Here are a small network's activations along a few directions, averaged over the inputs that share one value of a field.
Related values have similar rows: they may be neighbours, one step apart, or belong to one group.
Strong random noise was added to every row along 6 fixed directions; ignore it. To show where, here is one row again and again, with new noise each time:
[ 339  -92   99  221 -135 -195  428  237 -246  133   87 -148  107 -113
   73  175  153  -63  255  111  -38]
[ -32 -275  268  297  356 -224   42 -240    8  240  430 -144 -161 -196
 -348 -313 -192 -133  491  -11  -16]
[-154 -149   68  192   13   37  357   66 -139  240  256   54  218 -240
   90  -30 -148  -41  124 -328   75]
[  -8    1   19  -22   91 -180 -211  -71   90 -120  -52  -63  -57   21
    9  110  209  -25    4    4   41]
[  67  -16  143  -58   14 -171  -86   34  387  356 -152 -331 -301    4
   -2  397  320   15  249  220   16]
[ -66    1  124  -20 -690   70  427  566 -179   82  -43  -65   58    8
  240  551   47  340 -138  -66   81]
[-193   54  -48 -125 -318    6 -164  160  -39 -400 -121  195   69  148
  299  213  121  195 -372 -106   70]
[ 429   94 -189   69  331 -333  -39 -104 -109 -162 -196 -102  255  -80
  137  119  524 -337   70   24    1]


T, 15 values:
t13: [ 403 -165  -69   -5  180 -103   34  -60  291  -16  -31  259 -161  119
  375 -266  248 -307  307  761 -399]
t10: [-271  103   73 -156  109  112  123  -16   59   78  121 -276  -41  -84
 -274 -116 -226  -32  156 -240   12]
t9: [  45  141 -127    0 -246    8 -398  115 -359 -674 -107  161   94  261
  -84  105  236  355 -381  -34   42]
t14: [  99   11  -69  154   51  236  182  -62 -166  323   87  -38  129 -159
  142  162   12  116  -63 -131  -59]
t11: [-299   46 -336 -110  -17  438  213  198 -207  101  -66  142  506 -109
  171  136  102  100 -141 -630  135]
t5: [-177   64  -19 -179 -160    5   44  238  -90   12 -202 -121  328 -124
 -418  405  -30  190 -325 -422  355]
t6: [  84   39   67   93  -74    9 -146  -95   86 -302 -182  371  -85  220
  206 -244 -224   11 -307  373  -11]
t1: [-199 -219   39 -103 -384  153  133  354  -25 -316   36  444  185  253
  278 -271 -321   27 -226  132  -36]
t3: [-155  -39   21   96 -149  -80 -161   -5 -126 -457   77  265   17  104
   31 -166  -51  126 -161 -115    1]
t2: [-365  154   64 -116 -275  418  -66   46   17  144  171   38 -235  129
   58   29 -327  440 -178 -190  -40]
t12: [ 395  182 -352   65 -316  248  685  246 -183  262 -212  202  298  -98
  826  157    0 -246 -219  116 -267]
t7: [-196   87   65 -160  220   24 -306 -321  308   11 -148  -61 -135    0
 -230 -248 -314 -146 -131  -37  107]
t8: [-165  174    2   40  104 -159 -383 -217 -153 -206   93 -155  -83  -62
 -489  -19 -207  152 -262 -355  179]
t15: [  -2   75 -217 -220 -174  389  142  120   68  240  -64   47  -19  122
  300    9   61   74   40   53  -88]
t4: [  92 -165   57 -119 -224  137   78  -48  134 -127  -54  374 -222  200
  222 -423 -268 -175   20  573 -181]
A value of T combines one of 5 hidden first parts with one of 3 second parts; all combinations occur once.
Question: Changing only the second part turns t6 into t14. t4 has the same second part as t6; what does that change turn t4 into?
Answer: t15
Question: Changing only the second part turns t13 into t1. t12 has the same second part as t13; what does that change turn t12 into?
Answer: t7

Y, 15 values:
y5: [ 275 -166  440  499  523 -589 -790 -757 -267 -646  664 -155 -620   81
 -781 -847 -234   74  402  299 -306]
y8: [-141  288 -358 -145  427  324  129 -334  500  396 -336  502  264 -214
  742 -232  -72 -579 -347 -342  104]
y13: [-414  172 -160 -341  196  -66 -268 -236  727  244 -378   77  131 -127
  315  255   23 -254 -379 -413  277]
y14: [-470  -63  -46 -472 -378  130  -95  201  877  301 -335  162 -334  296
  407  384  136  -90    1  219   11]
y7: [-128  441 -198 -307  -30 -383 -713  146 -638 -820  -16 -664  -10  136
 -833  576  545  387 -256 -365  120]
y9: [-219  -45 -170 -179 -515  507  183  284 -139 -261   39  287 -221  350
  543  -89 -344  335 -155  138 -311]
y10: [ 518    0  435  234 -174 -483  473  416 -337  232  103 -637  -39 -243
 -498  441  596 -103  776  352  -59]
y12: [ -50   22 -255   77 -533  260   -7  366 -296 -232 -103  282  228  308
  427  336   84  623 -364   61  -63]
y15: [  65  432 -522 -356 -216  351 -221  132 -514 -335 -519  -21  378   85
  121  489  318  222 -686 -440  380]
y4: [-481   47  195   95  833   38 -367 -743  481  664  314 -457 -606 -190
 -698 -374 -587   35  382 -381   25]
y6: [ -65   55  165 -235  144  -49  230  193 -392   20  343 -403    4 -210
 -808 -177 -307 -137  112 -241   95]
y2: [ 542 -424  305  363 -112  160  252  -92   21  -86   57  368 -231  280
  152 -823 -302 -293  253  894 -258]
y1: [-197 -304  570  379 -132 -227  388   73   45  465  552 -187 -175 -440
 -325   90 -352  236  336  -82  -56]
y11: [  25 -389  231  364  -97 -240  -78  138 -186 -204  350  138  -31  114
 -318 -206 -135  284  218  160   68]
y3: [ -45 -255  102  -50 -194  -47  -82   48 -135 -545  -18  386  302   52
  -75 -200 -206   68 -295  145  139]
A value of Y combines one of 5 hidden first parts with one of 3 second parts; all combinations occur once.
Question: Changing only the second part turns y4 into y9. y8 has the same second part as y4; what does that change turn y8 into?
Answer: y6
Question: Changing only the second part turns y11 into y10. y12 has the same second part as y11; what does that change turn y12 into?
Answer: y7

K, 15 values:
k12: [ 135  -80  120  -62   26 -176 -147   44   86  -19 -120  -32   34   23
 -125   95  145  -54   -7  203  115]
k11: [   9  -63  109   68  -13  -71   35 -170   57   33  100   69 -139  -11
   33 -340 -332 -196   29   81  -50]
k8: [-243   92  -78 -311   31  -46 -172   96   84 -195 -111   31  134  -56
 -114  108  204  -80 -181 -303  188]
k15: [-235   88   34   70 -160  -69  -84   35  -50 -288  -15   72   86   12
  123  182  -23  156 -225 -250   42]
k3: [ 459  190  -81   53 -332   -8  153  249 -126 -224 -188  -50 -136  106
  256  184  101   85 -170  416 -260]
k10: [ -48  -85   38  -15  -52   22   31   39 -212 -356  194  206  -43   58
 -195 -488 -346  -49   60   16    1]
k7: [-181 -177   97  233  306  -76  -28 -109 -242  -40  369   99  243 -178
 -310 -215 -211  114   96 -264  140]
k2: [-779  -10   48 -213   46  482  -37 -170  107  165  274  174  -71  -20
  -70 -260 -521  228  -91 -404   38]
k5: [ 254  151   61  245   52 -257   10  -52 -404 -186  186 -261  -84  -95
 -337   -2   78   49   91 -103   -1]
k6: [ 151 -211   89  126  350 -211   75 -119  136  333  198 -258  -41 -190
 -165 -118  200 -193  579  148 -153]
k1: [-150  -89  159 -219 -462  110  -35  311   95  224 -118 -122 -271  144
 -257  307 -215  289 -189  120  142]
k4: [-158  182 -357 -160  290   74 -337 -245 -139 -494 -122  147  263  112
   98 -100  310  -57 -259 -368  -51]
k14: [ 346  -62  103  189  304 -498 -147 -244   41 -256   26  -62 -153   15
 -180 -219   76 -344  223  286  -66]
k9: [ -19  -28  -40   31 -427  157 -215  102 -110 -246  -30  173  -62  301
  186  145   -1  362 -243  206  -62]
k13: [ 424 -149  152  163 -175    1 -177  -70 -117 -411   43  177 -383  429
   56 -360 -116  158   56  808 -227]
A value of K combines one of 5 hidden first parts with one of 3 second parts; all combinations occur once.
Question: Changing only the second part turns k2 into k3. k4 has the same second part as k2; what does that change turn k4 into?
Answer: k5
Question: Changing only the second part turns k8 into k14. k10 has the same second part as k8; what does that change turn k10 into?
Answer: k11

W, 15 values:
w2: [-359  -27  -98 -101 -117  140  136   23 -142 -183 -132  319  409 -126
  108 -110 -306  -55 -457 -452  294]
w12: [ 363   81 -356   -7  371 -143 -259 -236 -128 -316 -272  -38  303  136
  365  142  760 -235  -26   79  -53]
w10: [ 366  -54 -103  266  461  264  498  -94  -58  711  112 -221  163 -328
  264  -22  170 -294  535   -5 -144]
w14: [-594   33    3 -232  293   58 -182 -190  393   51  -14   84  -83  -36
 -155 -135 -236 -173  -33 -333  129]
w9: [-169 -233  230  414   -4  251  372 -126   52  652  355   62 -199 -205
 -101 -245 -640  212  238  -59  -13]
w4: [  -9  -69  147  -60 -108  152  -62  -86  208   34   86  142 -321  184
  141 -314 -331  -23   11  404 -197]
w6: [-303  -79  249   83 -118 -148  101   21    8   59  104  -10  105 -187
 -202   50 -283  204  -10 -224  228]
w8: [-296  -37   87  -60  204  332    0 -254  572  660  -18   21 -219 -155
  109 -180 -467 -123   79   12   41]
w7: [  82 -141  276  213 -195 -220 -145   54  -31 -174  145   34 -333  180
 -118   96  -49  305  -60  244  -37]
w15: [ 161 -120  245  317 -116 -372 -259  -18 -260 -393  367  -16 -271  121
 -311 -335  -99  216  197  209 -144]
w13: [-196  -48   59  -32  220 -229 -103  -22  100  171  181 -101   92 -269
 -307   71  -21  -63  189 -303  108]
w5: [ -12 -339   59  296 -220  210  693  234  -14  354  323  319  226  -32
  432 -152  -48 -113  429   84 -193]
w11: [ 301  192 -203  -21  -87  -36 -229 -150 -311 -753  -71  235  -59  221
  386 -232  207  -63 -391  173 -286]
w3: [-227   22  -16 -154  -87  272  -50   99  -30  178   99 -188 -142   67
 -420  -42 -179   86   34 -158   27]
w1: [ 168  129 -198 -340  -22 -156 -173  219 -308 -519 -142  -87  276   85
 -332   98  258  -10 -188  -52  129]
A value of W combines one of 5 hidden first parts with one of 3 second parts; all combinations occur once.
Question: Changing only the second part turns w11 into w9. w4 has the same second part as w11; what does that change turn w4 into?
Answer: w8
Question: Changing only the second part turns w15 into w7. w13 has the same second part as w15; what does that change turn w13 into?
Answer: w6
